Each row below holds a small network's activations on one input, seen along a few directions.
In each table, some parts of the input vary, and every possible input appears once, in random order.
A made-up example of a description, with smaller parts first: ring(8) and (point or line(11) or (values(2) and line(6))).
Shared parts are said once, and a part with two or three values counts as separate values.

Other details of the inputs vary at random and push rows far along three fixed directions, the same in every table; ignore that.

Rows:
r1: [ 11  -6  -1   9  -1  -1   4   5  20 -26  33]
r2: [  1 -38  -4 -13  12  19  28  -1 -57 -48  44]
r3: [ 11  -2   5 -23 -36  54  -8 -16 -88  15 -44]
r4: [-58  24  24 -26  30 -69   5  -8  19   7  15]
r5: [  9 -14  -5  21  14   3   6   0  15 -17  34]
r6: [ -2 -47  -5 -21  26  10  23   3 -41 -58  17]
r7: [  2 -31   5 -19  -1  14  39  -7 -52 -59  37]
r8: [ 13   4 -16   7 -14  21 -32   2   2  34 -56]
r9: [-63  46  23 -23   2 -39 -31  -9  -6  71 -43]
r10: [ 49   1 -25  30 -19  24 -17  12  56  35 -54]
r11: [ -6 -39 -19 -19  21   4  24   3 -40 -68  17]
r12: [ 46   4 -19  32 -17  25 -15  20  55  31 -55]
r13: [  8 -27  -4 -14   3  13  28  -2 -56 -66  37]
r14: [ 33 -19 -14  32  15  -7  -3  22  84 -32  14]
r15: [-55  20  33 -20  16 -57  11 -15  10  25  45]
r16: [ 44 -13 -11  41   1  -2  19  16  73 -11  38]
r17: [ 34 -27 -12  36  18  -7  -3  19  82 -26  13]
r18: [  1   0 -16 -26 -19  52 -24   3 -85  -1 -69]
r19: [-45  61  25 -19  -5 -33 -12 -25 -12  85 -19]
r20: [-57  50  13 -28  -3 -37 -36 -13  -3  67 -44]
r21: [ 53   8 -13  43 -20  37 -18   3  45  46 -27]
r22: [ 25  28  -4  12 -29  22 -19  -1  -8  38 -34]
r23: [ 60  14  -9  36 -35  29 -13   7  47  39 -32]
r24: [ 14   1 -13   3 -13  21 -22   1   2  39 -54]
r25: [ 37 -18 -11  47   5   1   2  17  73 -14  39]
r26: [ 11 -15   1  15   2  -1   5   4  18 -20  32]
r27: [ 18  -3  -9 -28 -17  47 -13  -6 -80  11 -74]
r28: [-67  24  20 -23  27 -67   9  -1  16   7  15]
r29: [  3 -26   3 -16  -3  13  31  -4 -53 -68  35]
r30: [-59  32  25 -18  17 -57   1  -9  10  17  46]
r31: [-60  33  23 -15  25 -54   3 -15  10  17  45]
r32: [-57  19  35 -16   9 -51   7 -15  10  10  42]
r33: [ 11  10   0 -25 -41  58 -19 -12 -91   3 -48]
r34: [  6 -25 -11  -8  16  18  31  -4 -55 -63  40]
r35: [ 29 -29 -14  37  15  -3  11  26  82 -19  14]
Each input here is: ring(5) and (values(3) or line(4)).
The inputs of r4 and r6 match in every part but the ring(5) part. If r34 is changed in the same way as r4 into r6, which row does it become? -> r21
Start at r18 and move only the ring(5) part, one step at a time. The first step leads to r28. Which rows follow, in order? -> r12, r35, r9
Which other rows does r18 become when the values(3) part takes its other values? List them by row number. -> r14, r20
Which other rows does r12 become when the values(3) part takes its other values? List them by row number. -> r10, r27
Which other rows does r5 become when the line(4) part takes its other values? List them by row number. -> r25, r26, r32

Rows:
r36: [ 13  13  -2 -22 -37  24  -7   2 -46 -19 -51]
r37: [ 10   3 -17   8  -9  11 -31   8  24  30 -64]
r38: [14 15 -2 17 -6 -4  6 -2 33 28 -3]
r39: [ 21 -50 -28   5  18  28  14  20  -6 -59  -9]
r40: [ 13   7   1  -4 -21  36 -15  -1 -58  12 -26]
r41: [-29  23  20   7   6 -49  -5  -1  46  23  39]
r42: [ 26  25  -7  17 -23  21 -15   2   7  47 -35]
r43: [ 12   2   8  -8 -21  40 -12  -8 -54  11 -29]
r44: [-40  -1  23 -23  12 -36  17 -14 -12  -6  38]
r45: [-15  21   2 -14  16 -34 -25   1  34  34 -33]
r46: [  8   2  -9   3  12 -16 -21   7  41  12 -27]
r47: [ 44 -13  -3  38  -7  23   1  10  49 -10  11]
r48: [ 10  19   1  17 -11   0 -15  -2  34  18   4]
r49: [-25  15   5 -22  -4 -10   2 -11 -38  16   6]
r50: [  9 -58 -21   7  39   0  25  19  11 -81  27]
r51: [ 35 -28   1  38  12  -6  25  13  74 -31  46]
r52: [-44   6  23 -18  11 -33   5  -9 -14 -12  46]
r53: [ 11  15   1  19 -12  -4 -15   3  31  23   6]
r54: [-25  18   7 -19  -4  -7  -5 -12 -38  11   8]
r55: [ -6  -1  -9  11  10  -8 -10  16  43  14 -31]
r56: [ 48  -8 -21  39  -3  16  12  14  47  -8  13]
r57: [12 23 -3 23 -4 -3 -6  1 30 23  3]
r58: [ 41 -34 -29  37  12  18  -3  27  61 -25 -23]
r59: [ 23   9 -13   8   1  10 -28  10  21  30 -61]
r60: [ -4  -2  10  -3  -3  12   0  -1 -32 -13  13]
r61: [ 33 -24 -16  16   3  32  15   9 -17 -46  25]
r62: [13  6 14 16 -9 -3 -2  1 34 26 -4]
r63: [ 48 -15 -12  38  -8  17   6  20  46  -6  13]
r64: [ 32 -36  -8   9  -1  28  23   9 -15 -38  19]
r65: [ 18 -35  -8  14  21   7  34   2  12 -67  58]
r66: [ 13   9   4  12 -11  -4  -3  -6  36  24  -3]
r67: [-14 -18  -9 -21  19  -8  -8   1 -27 -23 -20]
r68: [-38   4  15 -22  15 -37  20 -19 -10  -7  36]
r69: [-23  13   4 -23  -4 -11   8 -17 -34  16   2]
r70: [-39  -3  26 -24  11 -36  15 -13 -12  -6  37]
r71: [ 12  10 -10  -7 -22  37 -16 -12 -52   5 -25]
r72: [-63  -9   6 -35  30 -44   6  -3 -13 -16   9]
r73: [-26  19  15   0   8 -48  10  -7  49  26  33]
r74: [-26   9  13 -25  -6 -12   5 -13 -35  18   4]
r75: [-25  13   8 -21  -5 -12   0  -8 -38  17   6]
r76: [ 24  24   3  17 -23  27 -20  -6  12  42 -35]
r77: [-29  18  27   3   5 -44  -3  -7  50  22  34]
r78: [-50  -4  -4 -33  11 -11  -5   3 -29   0 -22]
r79: [ -1  -3   2 -10   0   9  16  -6 -30  -3   6]
r80: [-30 -17 -10 -19  17   5   5  13 -24 -17 -18]
r81: [ -9  31   0   5  -8 -22  -7  -6  25  43  -1]
r82: [ -3   8   7 -18 -12   0  15   6 -28 -37 -15]
r83: [ 27  19   3  15 -23  23 -14  -5  11  45 -39]
r84: [ 31 -27  -9  16   0  35  11   9 -17 -48  25]
r85: [ 15   4  -2  -8 -17  34   0 -13 -51  14 -33]
r86: [ -3   6  -1  -2   2  11   4  -8 -30 -13  11]
r87: [ 12   0   1 -12 -24  39 -15 -12 -52   8 -26]
r88: [13 10  6 16 -8 -3  2  3 33 29 -2]
r89: [ 20 -50 -20  -2  46  -3  26  20  12 -79  28]
r90: [ -3  -3   3 -11  -5  13   2 -12 -28 -12   9]
r91: [ 13   0  -6 -11 -26  32 -12  -2 -55  15 -26]
r92: [ 12  18   5  23  -7  -2 -10   6  29  24   4]
r93: [-64  -9   5 -33  29 -41   7   0 -13 -18   9]
r94: [13 14  2 19 -7 -4 -2  7 30 28  1]
r95: [-19 -21  -9 -20  16  -4  -6   0 -26 -23 -19]
r96: [-44   8  20 -18  13 -33   7 -10 -14 -12  47]
r97: [-27  29   9   7  10 -48   0  -7  47  20  38]
r98: [ -2 -11   4 -14  -8   5   8  -4 -29  -3   7]
r99: [ 30 -48 -26   6  24  23   9  18  -9 -61  -9]
r100: [ 11  12  -2  -5 -18  41 -13  -8 -55   7 -26]
r101: [-10  30  10   5  -9 -16 -13 -15  29  38  -3]
The inputs of r39 and r72 match in every part but one. If r84 is changed in the same way as r39 into r72, which row does it become? -> r96
The inputs of r51 and r44 match in every part but one. If r40 is changed in the same way as r51 into r44, which row does it become? -> r41
What is each input in this table made of? -> values(2) and (point or line(8) or (line(4) and ring(6)))
Which other rows does r69 become when the ring(6) part takes its other values? List them by row number. -> r68, r71, r81, r97, r101
Which other rows does r38 become when the ring(6) part takes its other values? List them by row number. -> r56, r57, r65, r85, r86
Which other rows does r64 become when the values(2) part takes its other values? List them by row number. -> r98
Start at r43 and move only the line(4) part, one step at a time. The first step leads to r47. Which rows follow, in order? -> r76, r65
Which other rows does r90 become when the line(4) part takes its other values? List them by row number. -> r77, r87, r101

Rows:
r102: [ 10  14  -2 -10 -24  13 -40   1  -5  31 -58]
r103: [-51  36  23 -25  26 -78   1  -4  40  30  10]
r104: [-23 -27   1 -33   4  22   6  -1 -59 -51  -8]
r105: [ 51 -26 -28  31  19   5   6  24  65 -16   7]
r106: [ 56  -3 -13  42 -32  19  18  19  69 -20  36]
r107: [-62  31  35 -18  20 -71  -2   4  39  31  10]
r108: [-52  13  16  -6  35 -60  18  -1  27  20  21]
r109: [-56   5  19  -4  30 -55  10   3  26  19  23]
r110: [ 43 -26 -20  34  19   8  12  27  63 -16   7]
r111: [-61   8  29 -14  17 -63   2   0  35   0  22]
r112: [ 30  36  -4  20 -52  45 -26  -8 -19  77 -46]
r113: [-58   0  19  -7  26 -50   0   0  27  13  24]
r114: [-17 -20 -14 -38   9   8  11 -11 -60 -51  -5]
r115: [ 24  47   8  10 -59  29 -24  -8  -9  66 -46]
r116: [ 38 -21 -21  22   7  -8   0  17  68 -32   8]
r117: [ 29  39 -10  13 -55  48 -25  -6 -20  76 -44]
r118: [  4  16  -5  -8 -24  18 -35  -5  -1  29 -60]
r119: [ 40 -39 -27  40   6  11  -7  17  64 -21   7]
r120: [-58  25  24 -17  32 -66  21  -4  39   4  21]
r121: [-23 -34  -2 -31   9  -3  10  -5 -57 -58  10]
r122: [-60  13  30 -10  22 -68  13   3  33   6  21]
r123: [-14 -25 -13 -31   6   1  11  -9 -64 -48  -6]
r124: [-14 -25  -7 -32  19  -7  27  -3 -60 -54   5]
r125: [ 10 -10  13 -21 -13  30  15 -18 -78 -35  20]
r126: [ 30  36   3  18 -45  41 -31 -14 -19  80 -46]
r127: [ 43 -45 -18  38  12  18  23  29  68 -66  21]
r128: [ 12   7 -20   2 -14  17 -27  -6 -12  41 -58]
r129: [ 16  30  14   3 -39  19 -10 -13 -18  35 -17]
r130: [ -9 -21   8 -14   6  14  26 -15 -72 -30  49]
r131: [-15 -39  -5 -28  14  25   0   6 -67 -39   1]
r132: [ 28 -11 -16  18  14  -9  14  13  65 -28   5]
r133: [ 15  66  -6  19 -34  22 -56   6  -4  38 -63]
r134: [-55  14   5 -15  34 -60   3 -12  37  15  26]
r135: [  7 -12  12 -19 -14  24  20 -15 -75 -38  25]
r136: [-10 -11  11 -22 -11  10  30 -11 -67 -44  43]
r137: [-43  45  29   1  -4 -46   0 -18  24  64  34]
r138: [-56  27  12 -19  29 -70 -11  -9  37  42  15]
r139: [ -3  -4 -23  -3  16  34  -7   6 -80 -58  17]
r140: [ 13  21   1  -7 -13  12 -15   7 -10  32 -61]
r141: [-25 -32   7 -36  12   4   8   6 -55 -58  11]
r142: [ 27  15  11  10 -15  32 -16 -20 -25  40 -10]
r143: [ 12 -20   7 -14   2  38  13 -20 -85 -25  26]
r144: [-16 -26 -11 -26  25  20  26  -2 -66 -37  -3]
r145: [  8   7 -15  -1 -16  30 -37  -6  -8  41 -58]
r146: [ 56 -54 -25  46  19  22  15  37  70 -48  26]
r147: [ 25 -16  -8  28  10 -10  19  19  59 -25   2]
r148: [ 10  -4 -17  -3   5  11  -3   0 -23  16 -36]
r149: [ 59  -5 -13  44 -31  20  16  16  69 -17  33]
r150: [-70  23  23 -15  25 -53 -11  -6  36  38  11]
r151: [-18 -27 -15 -32  32   5  26  -6 -59 -43  12]
r152: [  6   7  -8   3 -10  34 -20   4 -15  37 -57]
r153: [ 91 -45 -37  69 -16  47  28  28  78 -48  60]
r154: [  8 -10 -13  -8  -3  19 -28   2 -18  15 -30]
r155: [ 63  -9   5  42 -10  16   7   3  64 -22  34]
r156: [-30  21  30   4  15 -40  10 -20  20  27  56]
r157: [ 32  43  23   7 -38  28 -33 -21  -7  64 -42]
The inputs of r120 and r144 match in every part but one. If r118 is changed in the same way as r120 into r144, which row does it become? -> r145
What is each input in this table made of? -> values(2) and (point or line(9) or (values(3) and ring(6)))
Which other rows does r112 become when the line(9) part takes its other values? List them by row number. -> r117, r126, r130, r137, r142, r143, r153, r156
Which other rows does r137 become when the values(2) part takes its other values? List them by row number. -> r136

Rows:
r158: [-21  -7  -1 -11  13  -8   5  -2 -16 -22  17]
r159: [ -5  13   5 -18 -16  13 -19  -9 -34  32 -42]
r160: [ 19 -12  -6   1 -12  26  -6   4 -22  -3 -29]
r161: [ -4  17   0 -18 -12  14 -22 -11 -39  31 -44]
r162: [  6   2  -3  -5 -10  19 -12  -1 -29   9 -35]
r163: [  6  11  -2  15  -1 -10  -4   4  45  23 -10]
r164: [ 25  14   9  28 -10   7  -3   0  48  21  11]
r165: [-21  -8  -1 -11  13  -8   5  -2 -16 -23  18]
r166: [-29   0  10 -23  13 -20   4  -9 -20  -6  11]
r167: [ 83 -43 -32  36 -22  69  13  13  -7 -48  13]
r168: [ 35 -39 -10  19   5  22  32   5  -4 -63  60]
r169: [-23  -8   5 -13  10 -10   6  -1 -15 -20  19]
r170: [-16 -16   2 -10   9  -6  10   2 -11 -27  22]
r171: [-32   2   6 -21  14 -18  12  -8 -23  -5   9]
r172: [ -2   8  -4  -9 -14  22 -19  -4 -33  15 -34]
r173: [ 24  15   3  28 -17   0  -4  -1  41  27  13]
r174: [ 70 -33 -18  30 -16  65  11  10  -7 -43  11]
r175: [-15 -15   6 -17  11 -11  11  -3 -13 -21  18]
r176: [ 19  24   3  18 -18 -10  -8   6  49  10  -6]
r177: [  5  11  -1  16  -2 -11  -4   4  48  24 -10]
r178: [  5  10   2  17   1 -13 -10   4  43  19 -11]
r179: [  3   8  -4  -7 -10  18 -16  -4 -34  16 -40]
r180: [  1  11  -7 -11  -7  18 -16  -1 -36  21 -38]
r181: [-35   6   5 -22  15 -20  10 -10 -25  -1   7]
r182: [-24  -4   3 -17  17 -15   8   1 -20 -13  13]
r183: [  2   9  -5  -7 -10  18 -16  -5 -35  17 -42]
r184: [ 26  17   4  30 -17   2  -4  -1  43  28  12]
r185: [  3  10   2  16  -7  -8 -13   6  46  22  -8]
r186: [-19  -6   0 -14  18 -12   9   1 -19 -17  14]
r187: [ 27  14   6  30 -13   5  -4   1  46  21  12]
r188: [-26   0  11   3  21 -45  18   3  52  -3  36]
r189: [-23  -9   9 -14  12 -17  10  -2 -16 -16  12]
r190: [  1   8   1 -15 -14  16 -16  -7 -32  21 -36]
r191: [-26  -5   4 -14  11 -11   4  -2 -18 -18  17]
r192: [  6   8   3  18  -2 -14  -9   6  48  19  -9]
r193: [ 16  26   5  17 -20 -11  -4   6  50  11  -5]
r194: [  7  12   1  11  -1 -12 -13   1  42  24 -11]
r195: [ -1   8   1  -8 -11  13 -14  -3 -28  19 -38]
r196: [-19  -9   3 -11  16 -14   9  -2 -16 -21  13]
r197: [  5  11   0  15  -3 -11  -4   4  48  26 -10]
r198: [ -1   9  -5  -9 -14  23 -20  -4 -34  16 -36]
r199: [ 40 -43 -11  22   6  24  34   8   2 -70  63]
r200: [-30   4  12   5  20 -44   7   4  51  -6  40]
r201: [ 25  13   0  28 -18   1  -5   1  42  29  10]
r202: [ 11  -4  -6  -6 -14  26  -3  -1 -25   9 -32]
r203: [-20  -4  -1 -15  19 -12   7   0 -20 -15  13]
r204: [-23  -7   5 -17  15 -14  11   1 -20 -13  14]
r205: [-35   6   6 -22  14 -20   9 -10 -26   0   6]
r206: [  4  17   0  10  -1 -13 -16  -1  38  30 -15]
r207: [ 85 -49 -33  37 -22  70  14  16  -6 -52  14]
r208: [-16  -9  -1 -13  18 -10  10   3 -18 -21  16]
r209: [ -6  15   4 -18 -13  11 -19 -10 -33  31 -41]
r210: [-25   3   9   4  26 -47  12   7  50  -3  38]
r211: [-15 -14   2 -13  14 -10  13   4 -15 -21  18]
r212: [-23  -2   6 -20  14 -16   4  -8 -19 -11  11]
r213: [  3   5  -4  -9  -9  17 -11   2 -28  17 -32]
r214: [-27  -2   3 -18  16 -16  13  -6 -21 -10  11]
What is each input in this table made of? -> values(2) or line(10) or (values(5) and line(9))
What sort of input is r204? -> values(5) and line(9)
